These are the activations of a small neural network, seen along a few directions. Each row is one input.
In each table, some parts of the input vary, and every possible input appears once, in random order.
A made-up example of a description, with smaller parts first: one of 6 places along a line, together with either a single point or one of 9 places along a line or (one of 3 separate values, together with one of 8 places around a ring).
Shared parts are said once, and a part with two or three values counts as separate values.
(in the rows, 128 means zero)

Other details of the inputs shift rows strongly along two fixed directions, in all tables alike. That doesn't count.

Table:
x1: [165  41 150 174 159 157 170 112  20  79 151]
x2: [ 88 108 157 181 129 141  96 156 160 123 127]
x3: [ 66  90 166 191 135 137  59 155 182 119 115]
x4: [ 95 207 104  31  59  80 195 122 158 158 112]
x5: [168 163  96  93 127 129 145 123 155 134 127]
x6: [106 152 136  97  71  93 103 137 152 145 110]
x7: [139 201  99  31  59  84 200 124 128 159 110]
x8: [194 136 108 111 164 165 224 131  83 120 160]
x9: [175 136 121  85 129 135 237 115  58 136 163]
x10: [ 75 136 130 139 105 126 120 143 171 108 109]
x11: [149  81 151 207 193 152  52 120 107 117 136]
x12: [169 121 115 128 171 153 163 139 110 133 145]
x13: [ 52 108 162 145  86  96  43 135 170 114 103]
x14: [163 120 129 104 138 130 186 121  70 128 161]
x15: [192 146  86  91 134 156 214 104 101  85 144]
x16: [152 174 101  89 104 131 161 124 165 123 127]
x17: [ 79 143 140 156 148 110  50 145 170 158  98]
x18: [176  71 130 177 182 167 117 120 102  93 149]
x19: [ 39 195 114  81  62  88  99 148 246 142  75]
x20: [161 207  96  82 127 110 119 120 155 169 116]
x21: [140 163  93  74 102 125 176  93 111 163 140]
x22: [106 189  76  42  73 105 171  85 140 152 112]
x23: [101 239  79  45 107  82 137 131 182 173  85]
x24: [194  96 102 134 198 169 203 122  61  96 156]
x25: [166 157 124  80  93 112 162 133 104 152 137]
x26: [118 159 122 122 144 118  99 147 158 163 114]
x27: [ 46 120 168 142  87  89  48 145 182 148 111]
x28: [ 63 125 168 141  82  91  40 146 182 145 110]
x29: [ 75 105 165 151 100 104  55 139 154 125 120]
x30: [104  79 152 187 167 143  71 150 152 124 125]
x31: [147  96 119 163 171 146  92 111 111  93 123]
x32: [171 143  87  94 136 138 163 108 130 100 124]
x33: [109 161 116  74  93  96 156 124 131 135 127]
x34: [ 82  90 142 188 178 132  58 130 125 109 104]
x35: [119  88 170 197 137 153  55 145 174 124 136]
x36: [143  31 163 194 155 155 110 120  48  76 147]
x37: [190 143  83 102 190 148 206 118  62 114 144]
x38: [177 164 102  94 129 133 144 127 155 145 133]
x39: [ 71 132 133 104  90  95 111 123 147 118 112]
x40: [115 131 137 154 106 138 100 137 171 113 128]
x41: [166 155 111 118 114 146 170 128 133 115 146]
x42: [ 62  83 163 154  96 108 101 129 128 122 109]
x43: [142  69 147 205 187 154  53 124 116 105 134]
x44: [ 50 184 149  74  31  63  99 152 209 201  90]
x45: [122  96 171 152 107 118 104 144 113 151 130]
x46: [199 135 113  89 121 131 202 119  54 124 153]
x47: [134 152 116  71  90 104 208 121  96 144 128]
x48: [126 188 110  99 144 110 119 138 149 173 110]
x49: [ 91 155 151 104  75  89  80 144 174 161 117]
x50: [177 183 103  90 101 139 184 130 145 135 144]
x51: [151  63 145 175 163 169 128 101  62 139 170]
x52: [177  54 145 196 204 189 171 133  59  85 168]
x53: [ 63 140 160 161  97 120  68 167 208 153 111]
x54: [196 125 112 128 150 165 184 118 103 103 157]
x55: [ 57  92 161 150 103 112 104 124 137 112 116]
x56: [120 178  81  77 136 111 155 124 138 127 101]
x57: [163  88 112 135 157 164 175  84  49 122 165]
x58: [180  59 132 192 173 189 163 112  62  54 165]
x59: [199 131 115  88 123 131 231 117  42 129 152]
x60: [143 206  73  62 118 103 136 102 148 132  97]
x61: [ 74  61 187 190 128 128  85 136 120 125 137]
x62: [114  77 151 200 189 146  66 144 120 125 128]
x63: [152 166  97  95 125 140 215 133 115 117 140]
x64: [ 97  44 188 198 133 133  98 139  91 128 140]
x65: [ 88 154 145 148 113 104   8 145 221 171  98]
x66: [137 161  81  73 134 125 183 125 137 115 112]
x67: [145  77 147 206 194 152  55 116 103 108 132]
x68: [141  81 148 200 178 149  49 128 128 119 133]
Description of these inputs: one of 4 places along a line, together with either a single point or one of 6 places around a ring or (one of 2 separate values, together with one of 5 places along a line).
- The inputs of x30 and x66 match in every part but the place on the line of 4. If x27 is changed in the same way as x30 into x66, which row does it become? => x39
- The inputs of x40 and x58 match in every part but the place on the line of 4. If x67 is changed in the same way as x40 into x58, which row does it become? => x60
- Which other rows does x37 become when the place on the line of 5 takes its other values? List them by row number. => x3, x23, x24, x63

Table:
x69: [156 125 119  96 116 139 223 113  54 121 147]
x70: [ 71 196 113  36  50  66 149 136 188 151  85]
x71: [126  81 127 189 199 160 132 135  83  72 130]
x72: [ 68 138 142 112  92  91 128 138 134 151 100]
x73: [156 185  95  53 124  95 177 110  85 173 131]
x74: [105 210  90  46 105 103 189 137 181 157 113]
x75: [167 151  95  67 131 103 198 125  86 110 126]
x76: [164 134  70  84 161 138 177  70  78 112 132]
x77: [172  87 131 127 119 155 212 118  75  83 160]
x78: [ 96  78 147 181 190 150 124 145 114 114 135]
x79: [ 71  90 134 168 108 134  32 100 189 121 113]
x80: [144 127 140 139 105 137 152 113  97 130 157]
x81: [111  82 163 190 155 152  83 158 140 150 137]
x82: [ 88  90 148 197 164 146  71 141 145  84 116]
x83: [122 157 104  60 107  98 202 127 106 123 111]
x84: [192 131 116 123 136 164 198 139 113 144 164]
x85: [182  39 154 192 208 154 117 132  25  93 154]
x86: [108  91 151 141 105 130 138 133 125 100 128]
x87: [ 96  88 172 190 122 134  81 127 110 128 143]
x88: [ 94  73 167 196 138 162  98 146 170 111 147]
x89: [131  85 162 164 155 127  81 118  86 150 144]
x90: [204 144 106  82 143 124 181 121  67 127 142]
x91: [144 160 115 106 116 133 162 150 155 164 134]
x92: [223 125 113 143 171 174 169 116  93 124 165]
x93: [117 127 137 171 159 129  56 134 157 113 105]
x94: [135  80 149 174 174 138 141 118  30 119 153]
x95: [151 118 128 174 160 152  95 128 138  93 126]
x96: [ 78 179 138  97  79  82 104 126 151 170 111]
x97: [ 58  91 183 171  66 118  73 141 174 138 119]
x98: [161 112 119 140 187 148 176 146  81 145 145]
x99: [ 54 140 162 145  82  99  57 136 162 160 113]
x100: [101  86 159 155 118 119  73 143 143 106 120]
x101: [145 207 101  45  71  94 155 114 147 184 127]
x102: [158 163 114  77 113 117 154 110  97 169 142]
x103: [159 123 141 126 100 126 107 134 140 129 136]
x104: [192  97 110 136 186 184 239 121  64  92 178]
x105: [114 195  96  26  61  92 203 126 149 137 107]
x106: [175  67 148 218 182 181  93 124 108  72 151]
x107: [139 145 138 111  91 118 114 118 141 163 142]
x108: [ 89  92 144 191 153 155  78 141 147  86 121]
x109: [ 94  82 180 189 109 118   9 152 172 131 115]
x110: [133  94 130 183 159 168 127 133 120  71 139]
x111: [100  98 156 141 115 117 135 128 100 133 124]
x112: [117 204  53  28  91 104 157  82 161 148 101]
x113: [121 127  92 111 124 133 118  84 137 116 121]
x114: [104 175 130 121 126 100  51 143 207 176  96]
x115: [ 93 165 138 138 117 111  36 147 213 175  99]
x116: [185 157  82 106 132 166 223 119 109  77 151]
x117: [199 192  87  80 137 136 180 121 132 153 135]
x118: [ 54 129 159 128  80  75  33 152 207 137  88]
x119: [ 73 212  59  28  92  75 119  94 186 160  74]
x120: [154 160 117  83 104 110 128 133 128 142 122]
x121: [176  99 128 173 216 155 121 130  76 128 141]
x122: [174 114 119 109 123 131 173 124  97  94 146]
x123: [161 154 111 102 149 133 181 143 117 162 138]
x124: [ 20 140 170 129  35  82  59 149 217 163  88]
x125: [150 175  90 110 159 122 140 127 127 116 106]
x126: [115  73 150 181 175 170 133 140 117 109 151]
x127: [140  95 149 145 103 129 116 133 141  97 140]
x128: [100 146 134 157 132 125  49 138 186 121  98]
- The inputs of x99 and x80 match in every part but one. If x120 is changed in the same way as x99 into x80, which row does it become? => x103
- The inputs of x72 and x69 match in every part but one. If x98 is changed in the same way as x72 into x69, which row does it become? => x81
- Describe the family of inputs behind these rows. => one of 5 places along a line, together with either a single point or one of 5 places around a ring or one of 6 places around a ring
- Which other rows agree with x124 in the place on the line of 5? List them by row number. => x86, x87, x91, x95, x101, x104, x109, x110, x113, x117, x122
- Which other rows does x101 become when the place on the line of 5 takes its other values? List them by row number. => x73, x89, x102, x107
- Which other rows agree with x123 in the place on the line of 5? List them by row number. => x70, x74, x76, x82, x89, x90, x93, x96, x111, x114, x118

Table:
x129: [143 110 123 160 190 152 124 125 113 121 139]
x130: [104 153 156 129  60 121 112 171 216 139 122]
x131: [184 152 114  46 116  86 149 121  91 204 127]
x132: [105 113 161 148  95 139 134 162 176 128 141]
x133: [194  78 142 207 201 178 100 131 101  92 153]
x134: [200 113  98 141 204 175 168  99  58 125 166]
x135: [112 108 209 150  93  79  66 141  63 201 150]
x136: [149  73 143 202 212 164 117 128  71 114 143]
x137: [138  42 144 189 167 159 123 112  72  72 148]
x138: [ 71  92 144 156 122 113 100 123 112 115 108]
x139: [131  98 136 156 118 134  99 122 128  86 125]
x140: [ 51  92 165 149  84 106  89 119 131 130 108]
x141: [ 85 113 167 151  97 129 142 165 152 144 129]
x142: [153 129 116 151 176 149 119 115  94 151 137]
x143: [ 75 191  94  68 114  90 119 136 187 135  85]
x144: [145 136 119 141 159 141 110 131 153 127 129]
x145: [147 202  68  45 140 106 219 123  96 128 105]
x146: [ 30 139 142 101  51  86  83 120 192 145  97]
x147: [ 78  77 164 162  92 126  78 119 147 107 127]
x148: [ 83 168  97  66  84  91 149 114 154 130 102]
x149: [249 180  71  89 159 163 194 105  95 132 154]
x150: [ 95 159 134  93  79 119 176 156 177 148 132]
x151: [205 142  96  74 101 144 233  91  63  89 157]
x152: [ 91 119 131 149 146 122  75 144 169 105 105]
x153: [172 210  73  56 119 114 175 133 150 110 109]
x154: [138 142 120 148 147 143  73 122 164 150 130]
- Describe the family of inputs behind these rows. => either one of 2 separate values or (one of 4 places along a line, together with one of 6 places along a line)
- What sort of input is x141? => one of 4 places along a line, together with one of 6 places along a line
- A walk changes only the place on the line of 4. It starts at x133 and steps to x144. List the rest of the walk in order. => x129, x136
